Each row below holds a small network's activations on one input, seen along a few directions.
Each table varies a few parts of the input and shows all the possible inputs, shuffled.
Descriptions start from the smaller parts, as in this example, which fits no table here: line(6) and (point or line(9) or (values(3) and ring(5))).
Shared parts are said once, and a part with two or three values counts as separate values.
(in the rows, 128 means zero)

Other details of the inputs shift rows strongly along two fixed directions, in all tables alike. That doesn't count.

A family of inputs:
x1: [ 90  93 131 113  98 122  96 137 149  83 136]
x2: [132 105  96  97 155 157 155  88 165 134 136]
x3: [140 121 117 129  85 155 104 110 124  41  77]
x4: [136 100  97 106 152 154 150  90 167 133 155]
x5: [ 84 115 123 109 114 114 105 146 137  70 127]
x6: [126 155 156 148 116 101 130 153  75 145 107]
x7: [128 163 160 141 118  99 112 148  82 146 122]
x8: [121 149 164 156 128 112 125 172  97 148  88]
x9: [189 127 142 147 183 136 135 136 148 204 168]
x10: [121 134 157 149 106 137 120 145  86 167  77]
x11: [ 81  97 126 104  91 140 111 119 124  89 121]
x12: [128  98  90 111 166 158 169 113 171 127 104]
x13: [134 143 169 151 129 101  97 172 102 148 140]
x14: [154 120 120 133  82 140  64 109 141  41 142]
x15: [131 128 181 137 118 116 103 160 103 161 111]
x16: [126 135  76 117 166 138 185  99 152 114 115]
x17: [240 157 145 140 168 153 133  99 129 159 119]
x18: [133 116  99 103 181 135 162 118 170 113 150]
x19: [ 77 115 111 123 112 124 123 150 133  71  95]
x20: [135 133 162 153 100 123  80 145 103 167 143]
x21: [139  93 102 106 165 145 146 111 178 126 156]
x22: [ 82  97 116 109  88 138 115 121 126  91 100]
x23: [185 138 141 147 167 141 138 112 144 210 163]
x24: [ 92 130 107 128  96 106  94 129 134  70 165]
x25: [125 115  88 118 178 144 179 123 165 113 117]
x26: [131 123 167 141 117 119 109 165  98 163  94]
x27: [ 87 125 114 119  99 107 110 126 123  69 149]
x28: [138 129  89 107 144 140 159  83 165 125 162]
x29: [130  98  94 103 153 159 171  94 157 133 121]
x30: [119 159 151 157 118 111 137 153  74 144  92]
x31: [138 125  86 107 146 144 160  87 158 126 164]
x32: [ 93 125 105 122  78 124  93 118 133  83 161]
x33: [141 120  96 121 173 127 139 119 190 113 182]
x34: [123 107  92 111 152 164 177  91 162 133 103]
x35: [183 131 145 128 188 138 151 130 139 206 130]
x36: [130 102  97 103 151 155 171  90 164 133 119]
x37: [139 127 174 154 113 113  82 164 116 160 146]
x38: [ 87 130 117 119  97 103 110 123 130  69 147]
x39: [140 101  93 116 151 155 140  94 174 132 174]
x40: [124 128 169 150 118 127 121 164  99 161  79]
x41: [128 159 164 136  97 115 116 136  84 157 119]
x42: [ 84  91 128 109  99 128 117 140 139  83 102]
x43: [ 82 112 122 115 110 113 121 148 137  69 111]
x44: [ 74  98 115 118  90 150 129 123 120  89  88]
x45: [126 160 159 148 114  97 129 150  82 145 104]
x46: [137 125 171 144 116 113  87 162 108 163 127]
x47: [ 89 129 110 118  98 105 105 125 128  70 146]
x48: [131 132 172 144 101 121  96 139 100 165 126]
x49: [ 75 132 109 124  99 117 140 127 118  69  97]
x50: [132 123  82 104 147 149 182  90 148 125 130]
x51: [133  90  98 103 166 151 168 114 168 126 123]
x52: [144  98  94 115 163 143 130 113 189 127 172]
x53: [140 136  87 122 161 123 150  97 172 112 183]
x54: [135 159 156 161 114  98  97 153  91 145 160]
x55: [ 82 116 129 109 112 112 110 144 140  69 128]
x56: [132 132  90 104 168 131 173  97 153 112 151]
x57: [179 168 138 135 185 117 171 115 124 191 142]
x58: [ 89 113 119 117 111 109  93 147 145  71 144]
x59: [195 152 170 156  98 129  70 130  97 116 116]
x60: [ 77 122 104 119  83 140 139 120 110  81  97]
x61: [173 164 125 144 165 144 187 109 117 203 105]
x62: [187 161 127 137 165 132 154 107 127 206 154]
x63: [126 134 175 136 105 125 107 139  92 165 110]
x64: [180 159 133 130 169 140 170 108 115 203 142]
x65: [128 140 166 148 129 106 119 175  92 148 105]
x66: [132 132 166 144 103 122  91 142  97 167 125]
x67: [185 151 143 143 195 117 150 136 148 192 156]
x68: [137 144 165 161 126 102  86 176 108 147 158]
x69: [188 159 127 148 163 135 149 112 128 203 176]
x70: [121 158 146 150  98 127 129 142  77 158  86]
x71: [146 117 121 121  84 146  96 109 126  41  92]
x72: [124 123 166 151 120 131 122 167  93 161  82]
x73: [127 159 152 147 116  99 124 152  79 147 103]
x74: [129 158 157 135  99 118 111 138  81 158 119]
x75: [133 115  89 108 177 133 166 120 171 115 129]
x76: [ 92 126 112 122  77 122  99 116 135  81 162]
x77: [ 84 122 105 110  81 128 126 117 116  83 109]
x78: [138 148 162 160 126  99  80 174 112 149 155]
x79: [ 85  90 131 104 103 131 107 139 135  82 122]
x80: [132 127  86 104 144 145 181  87 155 125 128]
Description of these inputs: line(5) and (point or (values(3) and ring(5))).
Changing only the line(5) part turns x60 into x64. The same change can be made to x70. Which row results? -> x74
Changing only the line(5) part turns x20 into x10. The same change can be made to x37. Which row results? -> x40
Change only the values(3) part in x11. List by row number the other rows that result. -> x2, x63

A family of inputs:
x81: [ 90 121 166 141  68 124  92 167  63  93  67]
x82: [164 144 172 142 147 117 110 153 110 185 140]
x83: [187 155 136 146 195 127 168 121 132 218 163]
x84: [160 161 146 142 168 124 173 132 109 211 101]
x85: [176 140 154 145 173 130 136 139 123 212 146]
x86: [122 105  54  87 157 139 159  78 200  55 166]
x87: [ 90 140 163 156  59 101  72 169  71 113 120]
x88: [114 104  49  89 162 161 196  79 171  66 117]
x89: [109 108  62  89 144 136 145  84 194  52 160]
x90: [203 158 133 135 205 123 169 119 138 209 167]
x91: [147 161 170 156 116 101  98 150  95 149 131]
x92: [ 96 116  77 109 112 136 126 102 167  56 143]
x93: [108  78  53  92 145 159 153  86 201  69 156]
x94: [113  97  83 109 126 150 131 100 183  66 141]
x95: [ 81  89 109 106 100 129 105 130 147  70 145]
x96: [102 149 165 158  57  99  67 167  74 101 114]
x97: [ 38 130 163 132  41  96  85 168  75  89  75]
x98: [209 137 133 129 209 136 165 118 154 208 162]
x99: [165 153 151 150 156 114 137 143 104 196 151]
x100: [ 92  91  87  97 124 154 155 108 153  66  99]
x101: [156 144 177 139  83 134  93 124  77 157 103]
x102: [118  86  53  93 144 160 150  82 207  54 150]
x103: [173 159 132 138 184 134 188 121 119 209 107]
x104: [ 99  86  71  88 144 160 174  93 176  73 107]
x105: [ 96  85  67  85 147 159 177  90 183  77 110]
x106: [203 144 150 138 200 132 156 126 143 214 157]
x107: [100  85  65  96 135 156 140  94 192  73 151]
x108: [175 160 136 142 178 134 184 125 109 204 103]
x109: [ 93 123 174 141  61 104  53 164  96  80 114]
x110: [101 144 165 131  33 117  74 127  61  91 104]
x111: [185 138 127 129 205 149 196 112 147 222 107]
x112: [ 62 127 154 134  58  98  70 164  86  86 131]
x113: [ 55  94 116 102  87 128 122 130 139  74  89]
x114: [ 99 100  46  94 144 151 160  81 195  69 162]
x115: [178 160 135 144 179 137 184 125 105 199 102]
x116: [131 142 182 151  93 106  68 165  91 134 116]
x117: [ 90 133 181 157  43 108  42 178  76  97 100]
x118: [ 71 117 186 147  49 101  51 182  74 102 118]
x119: [128 151 173 145 112  98  99 157  91 146 141]
x120: [192 148 162 150 161 121 120 140 120 187 135]
x121: [ 91  89  89 109 113 146 122 110 169  69 143]
x122: [171 163 157 142 163 110 133 141 111 193 152]
x123: [123 159 171 166  82 104  84 160  80 132 118]
x124: [179 160 141 159 167 127 150 128 118 209 146]
What is each input in this table made of? -> values(2) and (point or line(6) or (values(3) and ring(5)))
Changing only the values(2) part turns x107 into x114. The same change can be made to x120. Which row results? -> x86
Change only the values(2) part in x93. List by row number the other rows that result. -> x87
A walk changes only the ring(5) part. It starts at x116 and steps to x82. List the rest of the walk in order. -> x85, x107, x117
Change only the values(3) part in x118. List by row number the other rows that result. -> x85, x95

A family of inputs:
x125: [147 121  93 115 156 156 171  79 171 139 117]
x126: [ 92  98 103  96  91 131 104 100 148  56 151]
x127: [170 155 163 138 131 116 106 137 107 171 132]
x128: [126 111  92 109 172 157 168 106 167 149 125]
x129: [ 97 100  92 107  98 126  98 113 159  47 135]
x130: [ 78 102  93 103  81 133 135  99 143  42 104]
x131: [170 161 154 160 133 123 113 146 108 161 125]
x132: [168 168 154 160 138 118 116 142 104 158 120]
x133: [144  87 136 110 194 144 166 121 190 123 136]
x134: [171 165 156 148 138 111 110 142 106 161 120]
x135: [140 140 154 138 145 128 138 161  90 181 104]
x136: [171 119 201 147 152 131 115 151 121 156 108]
x137: [ 61  89  93  96 109 138 127 129 133  60 111]
x138: [169 152 153 165 134 122 108 143 107 165 127]
x139: [167 163 163 137 135 111 110 133 104 166 126]
x140: [146 136 160 155 133 120 121 150 103 184 153]
x141: [166 161 156 161 130 129 118 140 100 162 133]
x142: [167 128  88 111 169 141 150  99 177 121 148]
x143: [140 110  89 128 167 145 161 113 171 135 168]
x144: [132 132  98 113 173 137 170  97 161 129 162]
x145: [ 93  93  90 119  89 144 108 114 154  47 150]
x146: [137 151 157 150 132 110 150 142  96 181 101]
x147: [135 143 157 143 137 134 130 156 105 190 103]
x148: [163 148 154 144 134 123 142 139  80 164  98]
x149: [164 168 156 160 135 125 121 136  96 159 128]
x150: [161 110  94 119 156 155 154  90 166 133 171]
x151: [ 59 124 157 138  60 109  91 154  95 104  87]
x152: [165 152 155 165 131 128 114 137  99 167 135]
x153: [ 75 142 151 145  79  98  81 169  97  84 113]
x154: [159 142 154 142 139 138 126 143  84 172  98]
x155: [159 135 100  99 166 141 160  82 162 126 157]
x156: [166 109  98 105 157 148 150  90 170 138 170]
x157: [149 115  92 108 164 169 161  91 167 140 119]
x158: [ 82 132 153 134  75  95  72 173 103  92 119]
x159: [101 120 149 153  59 115  63 163 101  84 121]
x160: [ 89 141 159 137  62 112  78 141  82  77 123]
x161: [137 129  91 123 172 143 167 108 168 129 160]
x162: [163 148 162 155 128 126 113 128  96 171 143]
x163: [135 149 159 149 128 122 139 144 110 190 100]
x164: [139 153 157 148 129 112 153 146  99 180 101]
x165: [ 81 128 158 137  45 122  84 145  95  93  82]
x166: [161 144 154 141 136 140 129 148  86 171  98]
x167: [142 145 154 143 143 112 150 152  83 175 103]
x168: [151 145 154 151 144 104 111 157 113 178 132]
x169: [148 152 162 137 141 106 114 152 111 180 137]
x170: [155 126  91 113 153 147 188  87 161 128 118]
x171: [ 78 120 159 129  74  94  66 162  99 101 127]
x172: [147 121  93 116 156 157 170  80 170 139 117]
x173: [ 83  96  89  98  94 135 135 110 129  37 106]
x174: [ 70 114 106  91 105 118 120 115 147  60 148]
x175: [100  89  99  98  91 129  96 112 160  60 148]
x176: [ 69  99  93 119 104 129 116 122 151  55 148]
x177: [ 76 131 163 123  69 101  78 160  92  99 134]
x178: [ 66  98  92  95 101 125 146 129 134  51 110]
x179: [133 135  91 122 176 139 170 105 165 124 155]
x180: [162 127 100 100 161 145 156  86 166 130 163]
x181: [ 75 121 162 128  70  99  73 156  92 101 135]
x182: [148 107  88 115 172 132 151 119 182 138 160]
x183: [157 146 158 144 127 145 121 142 102 182  97]
x184: [141 128  88 122 176 137 162 114 177 127 152]
x185: [164 117  96 106 167 139 144  88 173 134 156]
x186: [ 71  99  91 118 106 122 111 128 159  53 140]
x187: [134 116  97 119 170 140 162  97 164 137 169]
x188: [ 62  90  93  95 109 138 128 129 135  60 111]
x189: [154 144 157 146 130 144 119 136 100 182  98]
x190: [145 106  97 106 169 132 149 111 178 145 166]
x191: [ 59 124 157 140  60 109  90 154  94 104  87]
x192: [ 69 107 102 105 101 129 122 118 148  59 153]
x193: [134 115  89 107 175 136 190 108 146 132 125]
x194: [149 134 164 140 132 113 115 151 106 188 153]
x195: [149 162 156 146 148 101 118 156 110 171 125]
x196: [159 142 154 143 139 139 126 143  83 172  98]
x197: [158 129  97 114 161 152 160  86 162 126 163]
x198: [145 160 163 136 145 102 118 148 108 176 132]
x199: [153 124  91 115 157 146 185  82 159 129 118]
x200: [165 150 154 143 131 125 144 144  82 164  97]
x201: [170 110  86 116 163 143 144 103 181 129 156]
x202: [ 81 117 150 152  70 104  72 177 103  95 126]
x203: [ 65 127 155 139  62  99 105 155  84  96  89]
x204: [ 56  91  96  99  99 143 120 124 150  68 110]
What is each input in this table made of? -> values(2) and (point or (values(3) and ring(5)) or (line(4) and ring(6)))
Changing only the values(2) part turns x169 into x127. The same change can be made to x187. Which row results? -> x162
Changing only the values(2) part turns x159 into x202. The same change can be made to x200. Which row results? -> x178
Change only the ring(5) part in x199. List by row number the other rows that result. -> x172, x173, x189, x196
Change only the values(3) part in x189. List by row number the other rows that result. -> x157, x183

A family of inputs:
x205: [124 163 174 160 102  95 100 169  70 161 113]
x206: [118 112  96 105 141 139 143 102 160 120 158]
x207: [185 148 155 147 200 130 173 140 126 231 120]
x208: [117 109  95 108 143 141 144 106 164 122 146]
x209: [109 115  97 112 149 131 153 112 163 115 146]
x210: [134 104  99 112 141 153 146 104 161 113 132]
x211: [117 114  96 108 154 133 163 118 156 107 120]
x212: [120 130  91 111 145 125 155 106 151 109 153]
x213: [215 154 152 149 187 144 163 120 118 218 108]
x214: [111 119  98 110 147 129 153 108 158 116 157]
x215: [138 168 175 162  98 105  97 159  71 155 108]
x216: [ 41  94 135 116  49 119  72 155 109  51 111]
x217: [110 108  99 112 153 136 157 117 161 114 137]
x218: [115  97 101 103 150 147 150 114 164 120 125]
x219: [141 148 182 159  91 115  87 157  79 167 112]
x220: [119 119  92 114 152 132 160 116 153 108 133]
x221: [ 66 115 133 120  37 117  68 131 100  36 119]
x222: [208 179 143 152 184 127 164 117 114 216 144]
x223: [133 100 103 107 144 153 150 105 164 112 119]
x224: [131 121  98 110 149 143 158 108 155 101 114]
x225: [159 146 196 168 112  90  41 185 102 147 167]
x226: [149 151 181 161  98 120  94 156  70 158  98]
x227: [136 114  98 110 133 145 141  95 159 114 152]
x228: [148 157 179 161  93 115  89 150  72 158 106]
x229: [ 56 117 130 123  49 115  81 149 100  32 101]
What is each input in this table made of? -> point or (line(4) and ring(6))
Change only the line(4) part in x221. List by row number the other rows that result. -> x213, x226, x228
A walk changes only the ring(6) part. It starts at x227 and steps to x221. List the rest of the walk in order. -> x222, x212, x214, x206
